Each row below holds a small network's activations on one record, seen along a few directions.
After each row come some of the record's fields: S, Z, F, G, L, W.
A field that a record lacks is left out.
The largest differences between rows may come from other fields.
In the rows, 500 means zero.
Random noise pushes rows far along 5 fixed directions. That doesn't count. These rows show it; they differ only by the noise:
[593 447 531 474 457 484 570 554 592 504 477 357 635 392 421 503 599]
[451 606 343 518 575 420 520 525 497 573 402 574 630 491 419 686 469]
[461 360 538 644 330 402 659 433 428 610 547 510 411 450 478 598 483]
[483 488 461 452 489 513 451 516 470 546 407 424 486 491 449 474 475]
[549 403 577 632 325 437 612 449 540 567 564 598 410 479 490 464 469]
[241 496 266 497 692 421 459 497 283 756 446 237 504 700 533 383 422]
[487 630 347 610 597 368 572 517 596 619 514 664 659 585 474 534 455]

[181 420 411 846 372 284 636 465 321 668 736 546 421 569 590 723 316]	S=s1, Z=z2, F=f3, G=g2, L=l2, W=w5
[434 690 322 441 768 493 338 513 536 568 408 626 615 685 517 295 392]	S=s1, Z=z2, F=f1, G=g4, L=l2, W=w4
[651 535 525 229 568 637 379 565 535 377 451 196 617 426 490 318 753]	S=s2, Z=z1, F=f1, G=g1, L=l1, W=w5
[297 623 281 607 610 387 562 566 422 677 404 658 520 581 523 612 263]	S=s2, Z=z2, F=f3, G=g2, L=l3, W=w3
[284 475 355 674 449 417 522 360 237 628 484 548 449 518 525 840 377]	S=s1, Z=z1, F=f2, G=g1, L=l3, W=w1
[487 636 510 491 491 469 574 587 502 442 511 494 720 388 500 712 537]	S=s1, Z=z2, F=f1, G=g4, L=l1, W=w2
[496 430 541 495 401 536 539 417 483 529 498 541 328 475 498 633 585]	S=s2, Z=z1, F=f3, G=g1, L=l2, W=w2
[373 578 408 526 566 485 464 449 484 558 462 693 421 620 575 481 265]	S=s1, Z=z1, F=f2, G=g1, L=l2, W=w3
[505 520 417 606 551 463 624 616 560 657 486 587 569 520 541 367 369]	S=s2, Z=z2, F=f3, G=g2, L=l3, W=w3
[640 504 598 592 298 589 551 654 723 427 477 763 391 360 549 298 265]	S=s2, Z=z2, F=f3, G=g2, L=l3, W=w2
[433 539 378 494 546 468 484 602 442 453 459 406 684 380 429 807 521]	S=s1, Z=z2, F=f2, G=g2, L=l2, W=w5
[424 420 587 591 228 550 437 398 358 394 426 610 234 461 521 703 398]	S=s2, Z=z1, F=f2, G=g1, L=l3, W=w5
[437 320 721 405 186 699 302 453 355 286 502 225 303 421 505 558 461]	S=s1, Z=z1, F=f2, G=g1, L=l1, W=w5
[484 486 449 529 568 445 596 580 570 546 445 586 450 438 535 417 481]	S=s2, Z=z1, F=f1, G=g1, L=l3, W=w2
[347 682 265 583 768 435 420 546 519 590 647 382 877 757 592 468 509]	S=s1, Z=z1, F=f2, G=g1, L=l1, W=w5
[264 473 268 406 687 495 357 474 223 600 465 124 527 643 552 596 517]	S=s1, Z=z1, F=f3, G=g1, L=l2, W=w5
[467 744 352 479 783 486 431 503 639 621 434 731 576 736 511 326 513]	S=s2, Z=z1, F=f1, G=g1, L=l2, W=w3
[474 608 468 433 583 479 454 562 502 469 474 542 639 488 423 722 489]	S=s1, Z=z2, F=f2, G=g2, L=l1, W=w3
[411 619 369 368 632 549 315 443 296 425 367 383 424 631 440 740 551]	S=s2, Z=z1, F=f3, G=g1, L=l2, W=w5
[434 598 358 624 574 400 608 480 525 630 449 764 543 591 543 575 382]	S=s2, Z=z1, F=f2, G=g1, L=l3, W=w3
[354 596 463 445 353 613 191 400 304 475 244 811  63 580 443 568 171]	S=s2, Z=z2, F=f3, G=g2, L=l3, W=w4
[454 466 504 500 558 471 502 600 480 490 517 294 663 401 476 451 530]	S=s1, Z=z2, F=f1, G=g4, L=l2, W=w1
[551 532 482 431 569 541 356 567 560 461 534 370 643 615 561 434 548]	S=s1, Z=z1, F=f3, G=g1, L=l2, W=w2
[445 487 473 647 493 440 478 516 493 550 660 295 634 628 571 508 550]	S=s1, Z=z1, F=f3, G=g1, L=l3, W=w5
[688 411 685 468 296 662 510 521 553 266 371 553 407 146 421 679 509]	S=s1, Z=z2, F=f1, G=g4, L=l3, W=w5
[367 674 287 408 716 502 304 549 446 546 356 509 476 730 556 445 397]	S=s2, Z=z1, F=f3, G=g1, L=l3, W=w2
[580 653 398 424 723 485 485 489 602 511 469 657 677 588 468 395 540]	S=s2, Z=z2, F=f1, G=g4, L=l1, W=w4
[229 482 343 402 519 574 340 587 235 478 418  88 647 437 434 837 471]	S=s1, Z=z2, F=f3, G=g2, L=l1, W=w5
[658 443 726 484 325 507 608 471 646 313 543 538 643 241 370 727 646]	S=s1, Z=z2, F=f1, G=g4, L=l1, W=w4
[632 617 563 444 421 574 370 571 656 306 517 577 624 492 412 482 512]	S=s2, Z=z2, F=f3, G=g2, L=l1, W=w1
[238 506 323 411 707 587 353 602 324 637 353 178 445 634 641 213 293]	S=s1, Z=z1, F=f2, G=g1, L=l3, W=w2
[599 607 555 276 641 559 464 640 660 551 539 210 676 440 482 241 689]	S=s1, Z=z2, F=f3, G=g2, L=l3, W=w3
[530 530 522 360 438 556 291 373 441 330 476 495 459 495 417 788 569]	S=s1, Z=z1, F=f3, G=g1, L=l1, W=w1
[563 598 513 551 509 483 436 562 660 427 538 593 605 548 546 561 452]	S=s1, Z=z1, F=f3, G=g1, L=l3, W=w2
[396 347 617 701 311 469 579 550 523 573 737 374 436 566 656 293 342]	S=s1, Z=z2, F=f3, G=g2, L=l2, W=w2
[310 431 404 526 501 490 512 677 362 556 450 187 506 417 503 489 397]	S=s2, Z=z2, F=f3, G=g2, L=l3, W=w5
[457 562 449 363 620 479 375 351 430 484 441 591 398 683 464 491 569]	S=s2, Z=z1, F=f1, G=g1, L=l1, W=w4
[396 679 338 466 677 474 281 521 436 545 345 781 273 659 488 293 313]	S=s2, L=l3, W=w1
[491 439 522 549 425 461 538 406 410 516 580 619 284 550 476 455 482]	S=s2, Z=z2, F=f2, G=g2, L=l1, W=w1
[795 307 822 781 223 330 878 436 803 478 825 619 572 417 535 530 686]	S=s1, Z=z1, F=f3, G=g1, L=l3, W=w3
[522 463 636 305 350 688 204 452 402 244 378 410 373 435 439 654 579]	S=s1, Z=z1, F=f1, G=g1, L=l1, W=w5
[528 628 464 430 516 615 241 532 493 428 276 797 312 496 446 335 349]	S=s2, Z=z2, F=f1, G=g4, L=l3, W=w1
[359 481 392 481 533 531 477 463 279 575 476 482 369 592 526 616 423]	S=s2, Z=z1, F=f3, G=g1, L=l1, W=w2
[477 243 614 444 408 605 518 533 353 551 555 257 329 410 535 355 523]	S=s1, Z=z2, F=f2, G=g2, L=l1, W=w2
[820 590 497 298 668 622 498 548 784 362 347 484 704 385 367 382 666]	S=s2, Z=z1, F=f2, G=g1, L=l3, W=w4
[518 469 583 572 448 405 477 354 517 520 613 531 396 625 536 505 484]	S=s1, Z=z1, F=f3, G=g1, L=l3, W=w4
[538 558 504 557 553 452 621 597 631 518 483 596 701 488 470 462 530]	S=s2, Z=z2, F=f1, G=g4, L=l2, W=w3

Which values does each new row have?
[613 472 583 424 423 592 491 512 519 419 293 584 492 213 385 624 487]	S=s1, Z=z2, F=f1, G=g4, L=l3, W=w4
[510 558 397 514 615 485 484 603 554 497 525 239 765 558 482 524 640]	S=s2, Z=z1, F=f3, G=g1, L=l3, W=w5
[352 551 483 567 568 465 423 455 441 520 602 572 458 723 610 465 400]	S=s1, Z=z1, F=f1, G=g1, L=l1, W=w2
[495 485 479 320 474 561 420 541 412 318 314 372 532 330 430 756 592]	S=s2, Z=z1, F=f1, G=g1, L=l2, W=w5
[533 541 511 423 456 574 336 517 476 389 429 545 484 512 499 672 467]	S=s1, Z=z1, F=f3, G=g1, L=l2, W=w2
[369 547 408 707 531 306 684 596 497 633 637 453 853 543 507 783 468]	S=s1, Z=z2, F=f3, G=g2, L=l2, W=w3
[504 391 624 763 254 373 760 517 570 560 626 664 492 356 534 684 364]	S=s1, Z=z2, F=f3, G=g2, L=l3, W=w3
[651 344 626 636 284 479 767 536 656 425 599 433 581 282 510 528 594]	S=s2, Z=z1, F=f2, G=g1, L=l3, W=w5
[376 542 421 546 520 455 455 569 487 493 528 301 629 485 511 562 369]	S=s1, Z=z2, F=f3, G=g2, L=l3, W=w1
[445 481 441 666 465 327 721 486 572 548 738 475 656 548 508 555 521]	S=s2, Z=z2, F=f3, G=g2, L=l1, W=w1
[652 534 528 453 734 464 675 518 629 513 497 252 787 340 420 526 716]	S=s1, Z=z2, F=f1, G=g4, L=l3, W=w4
[494 341 666 639 250 422 752 521 425 587 749 328 462 461 610 426 552]	S=s2, Z=z2, F=f3, G=g2, L=l1, W=w2
[378 620 371 602 566 496 426 622 529 523 641 419 721 631 555 460 352]	S=s1, Z=z2, F=f3, G=g2, L=l1, W=w5
[553 224 768 610 245 565 753 446 338 405 649 151 457 220 447 758 660]	S=s1, Z=z2, F=f1, G=g4, L=l1, W=w5
[532 673 348 536 790 339 525 482 639 584 513 613 764 641 523 467 561]	S=s1, Z=z1, F=f1, G=g1, L=l3, W=w4
[422 494 417 536 655 457 422 450 484 569 586 575 349 646 629 240 418]	S=s1, Z=z1, F=f1, G=g1, L=l2, W=w5
[395 556 528 770 364 369 564 344 499 510 690 895 383 625 556 570 335]	S=s1, Z=z2, F=f1, G=g4, L=l1, W=w1
[665 338 731 577 329 484 640 492 687 366 774 304 647 414 544 411 716]	S=s1, Z=z1, F=f1, G=g1, L=l1, W=w5
[332 651 273 397 668 453 509 531 336 504 156 589 562 340 356 890 392]	S=s2, Z=z2, F=f1, G=g4, L=l3, W=w4
[377 568 310 393 750 454 433 539 431 626 406 238 611 612 488 396 500]	S=s2, Z=z2, F=f3, G=g2, L=l3, W=w4
[612 474 587 586 380 454 583 484 643 446 619 666 467 546 555 490 520]	S=s2, Z=z1, F=f3, G=g1, L=l2, W=w2
[250 259 520 719 467 315 790 393 336 742 748 193 472 650 651 434 482]	S=s1, Z=z1, F=f2, G=g1, L=l2, W=w3
[485 400 582 331 486 631 287 476 420 391 508 171 435 612 527 299 655]	S=s2, Z=z1, F=f1, G=g1, L=l1, W=w5
